These are the activations of a small neural network, seen along a few directions. Each row is one input.
In each table, some parts of the input vary, and every possible input appears once, in random order.
A made-up example of a description, with smaller parts first: one of 6 places along a line, together with either a single point or one of 9 places along a line or (one of 2 separate values, together with one of 5 places around a ring).
Shared parts are said once, and a part with two or three values counts as separate values.

Other details of the inputs shift rows strongly along two fixed directions, in all tables alike. That doesn't count.

Rows:
x1: [-26  21   9  11  -9  -3 -19  16   8  21 -14]
x2: [ 45 -52   1 -30  38  12  47 -32 -43 -70  92]
x3: [-30  17   6  10  -3  -7  -4  11  -2  13 -13]
x4: [-55  12  -8 -13 -29 -17   5   1  38  74 -24]
x5: [-58   3   9 -19  -5 -19   0  -8  24  30  22]
x6: [-20  -3  -5 -14   5  -5  -4  -8   9   9  -8]
x7: [-22   0   0 -12  -1  -2 -12  -7  16  14  -1]
x8: [ -5  12  11  11  -9 -10  -1   6   0   2  10]
x9: [ 58  -6 -12  16   8  12  -7   5 -20 -42 -30]
x10: [-60   3   9 -20  -3 -21   3  -9  22  31  22]
x11: [ 50 -14 -20   2  10  22 -21  -3  -1 -34 -38]
x12: [-19   5   8   3   1   4 -10   4   0   7   3]
x13: [-15   0  -7  -7   0 -13   6   5  11  -1  -2]
x14: [ 24 -41  -3 -35  12  17  41 -36 -18  -5  61]
x15: [-59  18  16   3  -5 -20   6   8   4  29  15]
x16: [-44  17  13   0 -24 -19  27  -1  20  56  29]
x17: [ -2  10   0   6 -15  -3  19  -1   3  32   0]
x18: [-12   2  -3  -8  -5  -9  -5   8  18   3   5]
x19: [-49  22  23   7 -11 -22   3  11   8  28  24]
x20: [ 28  11 -16  20   1  26 -45   9   5  -7 -78]
x21: [ 51   4  -8  20  -3  12 -20  11  -5 -29 -36]
x22: [ -3  14  10  15  -8 -10  -3   8   2   1   0]
x23: [-20  10  11   9   1  -1  -2   5  -6   4   3]
x24: [ -7   2  -1   0  -7 -17   5   6  15  -3   8]
x25: [ 34 -38  11 -18  35  26  21 -23 -47 -48  72]
x26: [ 62  -4  -6  23  17  25 -10   4 -34 -43 -33]
x27: [-47   9   8  -7 -14 -35  15   8  24  20  25]
x28: [ 31 -52   8 -33  47  23  43 -43 -59 -62  93]
x29: [ 36  -7 -23   1   8  13 -19   2   1 -22 -52]
x30: [-47   1   1 -25 -22 -13  14  -7  30  64  19]
x31: [  3   9   2   8 -14   0  18  -2   4  28   4]
x32: [  2   7  -1   4 -11  -2  23  -1  -1  27  -1]
x33: [ 51   8  -3  26   3  23 -27  12 -17 -24 -38]
x34: [ 52  -9 -19   8   8  19 -16   3  -1 -37 -35]
x35: [-17   2  -7  -5  -2 -13   2   6  14   3  -6]
x36: [-56   2   7 -19  -7 -27   8  -2  24  24  25]
x37: [-54  19  25   5  -9 -25   9   8   8  26  33]
x38: [ 20 -27  17 -13  29  18  28 -22 -45 -42  77]
x39: [ 51   2 -18  13  -6  10 -24  15   7 -23 -44]
x40: [-26  13  -3  -2 -13 -15 -10  13  30  16 -10]
x41: [ 40  20  -7  37  -3  19 -36  20  -5 -14 -74]
x42: [ 48 -11 -27   2  -6  30 -13  -7   6  10 -59]
x43: [-53   9   5  -9 -14 -39  19   9  22  22  22]
x44: [-27   4   5   3   3  -2  -3   3  -4   8  -1]
x45: [ 16 -37   9 -18  36  15  35 -25 -49 -45  71]
x46: [-13  10   8   8 -10 -17   1   9   8   3   1]
x47: [ 21 -29  18 -12  33  17  32 -24 -47 -47  79]
x48: [ 37 -40  -3 -28  28  14  22 -27 -26 -51  61]
x49: [ 34   0  -8  19   9  27 -27   6 -12 -22 -43]
x50: [ 46  18 -13  28 -14  11 -40  25   9 -12 -71]
x51: [ 61  -7 -18   9   3  14 -12   6  -4 -38 -28]
x52: [-56  22  17   5 -16 -36  13  10  11  30  19]
x53: [-35  12   4  -5  -5  -3 -19   5  14  24  -9]
x54: [ 55  -7 -26   3  -9  34 -23  -4  11  12 -65]
x55: [ 48 -52 -12 -36  23  24  46 -39 -36 -25  51]
x56: [-24  -2  -6 -11  -2 -13  -1  -1  15   7  -3]
x57: [ 49   5  -9  23  -4  11 -21  11  -4 -29 -42]
x58: [ 38  19 -16  31 -12   6 -32  24   6 -12 -84]
x59: [-21  22   9  19  -8 -11  -9  16   2  14 -20]
x60: [ 38  -5 -22   5  10  22 -30  -3  -1 -17 -63]
x61: [-42  -3  15 -19   6  -6   8 -11   0  13  42]
x62: [  4  11   3   6 -17   2  11   1   6  34   7]
x63: [ 38   8 -26  12  -7  16 -48  16  21  -6 -81]
x64: [-47  19  19   6 -14 -30  11   8  10  25  23]
x65: [-18   7  18   0  -5 -17  11   3  -4   6  40]
x66: [-29   4  17  -1  -2 -24  23  -2  -8   5  44]
x67: [-45  27  -2  11 -14  -6 -32  15  28  38 -55]
x68: [ 43 -12 -14   4  22  29 -16  -6 -23 -33 -38]
x69: [-50   8   6  -9 -13 -37  19   7  22  20  26]
x70: [-23   3   8   3   4   1  -4   2  -3   5   3]
x71: [ 46 -31  11 -15  16  19  53 -31 -36 -21  84]
x72: [-29   9  -3  -9  -7  -6 -24   2  25  27 -20]
Description of these inputs: one of 6 places along a line, together with either one of 2 separate values or one of 10 places around a ring.
The inputs of x59 and x19 match in every part but the place on the line of 6. If x35 is changed in the same way as x59 into x19, which row does it become?
> x40
The inputs of x57 and x50 match in every part but the place on the line of 6. If x11 is changed in the same way as x57 into x50, which row does it become?
> x63
Change only the place on the line of 6 in x69. List by row number the other rows that result.
> x24, x27, x39, x43, x51
List by row number the other rows that have the place on the line of 6 in common with x32.
> x3, x6, x13, x26, x29, x43, x45, x52, x55, x58, x68
Change only the place on the line of 6 in x3. List by row number the other rows that result.
> x1, x15, x23, x38, x47

Rows:
x73: [ 51 -11 -13   5  10  26 -10  -5 -16 -26 -23]
x74: [-16  12  -7   0 -17  -7  -6   5  24  33 -26]
x75: [ 37   1 -12  13   6  18 -23   6  -6 -23 -42]
x76: [-19 -10  12 -13   9  -6  18 -11 -10  -1  47]
x77: [ 10  11  -7  15  -2   2 -26  14   7 -10 -43]
x78: [-50  19   7   3 -13 -23 -14  14  24  23 -11]
x79: [-43  15   6  -3 -15 -17   0   6  20  36  -1]
x80: [  9 -29  13 -20  23   6  35 -25 -34 -30  75]
x81: [-20  13  -6   2 -15  -7 -10   9  24  30 -28]
x82: [ 18 -10  -7  -4   3   8   5  -5  -5  -6   0]
x83: [-24  11  25   8  -3 -21  26   5 -12   1  53]
x84: [ 48 -10 -10   9  14  22 -12  -1 -18 -37 -23]
x85: [  0 -12  -2 -15   0   0  17 -12   2   9  23]
What do these inputs look like to the network?
> either a single point or (one of 2 separate values, together with one of 6 places along a line)
Change only the place on the line of 6 in x73. List by row number the other rows that result.
> x75, x76, x78, x81, x85

Rows:
x86: [-23  20  11  31  -6  -2 -13  28  -7   8 -34]
x87: [ 25  -8  -6  -1  -2   1 -13 -12  -2 -13 -36]
x88: [  6 -23   2 -23  10  -1  45 -31 -19  -5  58]
x89: [ 38 -21  -1 -13   3  21  -2 -14 -23 -20   6]
x90: [ 33  14 -17  22 -17  -5 -39  13  20  12 -86]
x91: [ 34  -4 -15  18  -4  -2   5  -2  -4 -12 -25]
x92: [-25  -7  20 -19   4 -14  23 -10  -1 -20  70]
x93: [  7  -8   8 -18   0   4   1  -2 -10  -9  24]
x94: [-48  18  36  19  -7 -26   5   9  -1  22  41]
x95: [ 17  -2  -1   3  -6  24 -17  -8   7   8 -29]
x96: [ 13  12 -22  11 -15  18 -56  24  13  16 -82]
x97: [ -8  -1  24 -16  24  -3  23 -27 -33 -23  61]
x98: [-54  14   1 -11 -15 -17 -21  24  24  34  -4]
x99: [ 30 -29  -9 -10  24  33  24 -20 -19 -23  14]
x100: [ 11   7  -1   7  21  10   2   0 -26 -15 -15]
x101: [ -4 -10   5 -16   2 -12  17 -21   3  15  31]
x102: [-31 -15   7 -20  17 -14  22 -11  -1 -22  67]
x103: [ 63  -4  -9   3   4  19 -15   6 -13 -22 -12]
x104: [ 74 -15   5   1  39  22  12 -27 -53 -56  35]
x105: [ 46 -11  19  24  16  26  -9  -7 -45 -53   2]
x106: [ 70 -26 -14  -6  31  34  14   2 -35 -64   7]
x107: [ 18 -29  10 -14  18 -17  32 -30 -22 -29  73]
x108: [-27   4 -11   0  -8 -16 -27   9  21  17 -48]
x109: [ 36 -14  -5   0   9   5  30 -11 -16 -36  35]
x110: [ 23  13   1  12  13   7  10  -8 -26 -10  -2]
x111: [-56  17  12 -12 -18 -31  30  11  16  31  54]
x112: [ -7  31 -19  19 -15   5 -57  36  34  13 -83]
x113: [-74   8  11 -26 -12 -28  24  17  13  41  44]
x114: [-76   8  20 -32 -14 -32  22 -22  23  44  41]
x115: [-59   9  -2  -5  -5  -4 -12  -2  35  43 -11]
x116: [-49  16  -8   8 -14 -29 -27  13  33  25 -37]
x117: [-79  34  13   0  -2 -29 -12   7  15  37   3]
x118: [ 43 -12   2   5   9   7   3  -2  -8 -37  25]
x119: [ 29  -4 -12   7  -4  23   5  -2  -3  11 -12]
x120: [ 28  20 -24  27 -17  24 -22   7  23  24 -82]
x121: [-45  29  23  28 -20 -21   5  21  -2  31   5]
x122: [-20  11 -13  15 -11 -17  -9  15  20  15 -48]
x123: [ 54 -37  -2 -19  14  22  37 -21 -47 -29  58]
x124: [-10 -22  16 -18   9   2  29 -23  -3  16  77]
x125: [  5  16  -9  19 -19  -9 -34   7  24   4 -73]
x126: [-16   7  -7   1 -17   2 -13  22  10  32 -42]
x127: [ 75 -32 -14   0  29  33  14  -3 -37 -77  13]
x128: [ 74   6 -26  18  -8  29 -22  21 -15 -17 -63]
x129: [-17  14  -3   5 -15   9 -18  -9  29  30 -42]
x130: [ -8   4   2   1  -7 -12  22   5   1  -6  36]
x131: [ 43 -24   6 -14   6  12  10 -11 -22  -9  33]
x132: [-64  20  15  -5 -21 -33   5   0  34  24  17]
x133: [ -5   6 -17  10  -6  17 -14  14  13  26 -45]
x134: [-55   7   1  -5  -9  -2 -16   6  31  45  -5]
x135: [-50  15  19  -4 -12 -36  16   2  31  24  42]
x136: [  6 -26  -7 -15  14  -4  26 -10 -20 -19  17]
x137: [  5 -15 -11 -16  13   8  -7 -14  -2  -7  -8]
x138: [-63   6   2 -17  -7 -23  20  -1  22  45   5]
x139: [ 30 -11   0   1   8  19   3 -17   4   3   1]
x140: [-57   1  34   2   8 -16   6   5 -16  -2  53]
x141: [-11  24   1   5 -18  -4 -25  19  24   8 -35]
x142: [ 55   0 -24  17   9  28 -44  19   1 -47 -60]
x143: [-27  -7  22 -21   4 -22  33  -7  -2   1  91]
x144: [ 68 -13 -25  16   2  15  -7  -2 -16 -25 -52]
x145: [  5  19 -18  22  -8   2 -21  25  23   0 -69]
What do these inputs look like to the network?
> one of 5 places around a ring, together with either one of 2 separate values or one of 10 places around a ring
The inputs of x142 and x130 match in every part but the place on the ring of 5. If x108 is changed in the same way as x142 into x130, which row does it become?
> x144
The inputs of x137 and x88 match in every part but the place on the ring of 5. If x117 is changed in the same way as x137 into x88, which row does it become?
> x110
Change only the choice among 2 separate values in x140. List by row number the other rows that result.
> x117
List by row number the other rows that have the place on the ring of 5 in common with x105.
> x87, x89, x92, x93, x95, x97, x114, x125, x129, x132, x141
Change only the place on the ring of 10 in x133. List by row number the other rows that result.
> x99, x106, x113, x122, x126, x127, x136, x138, x145
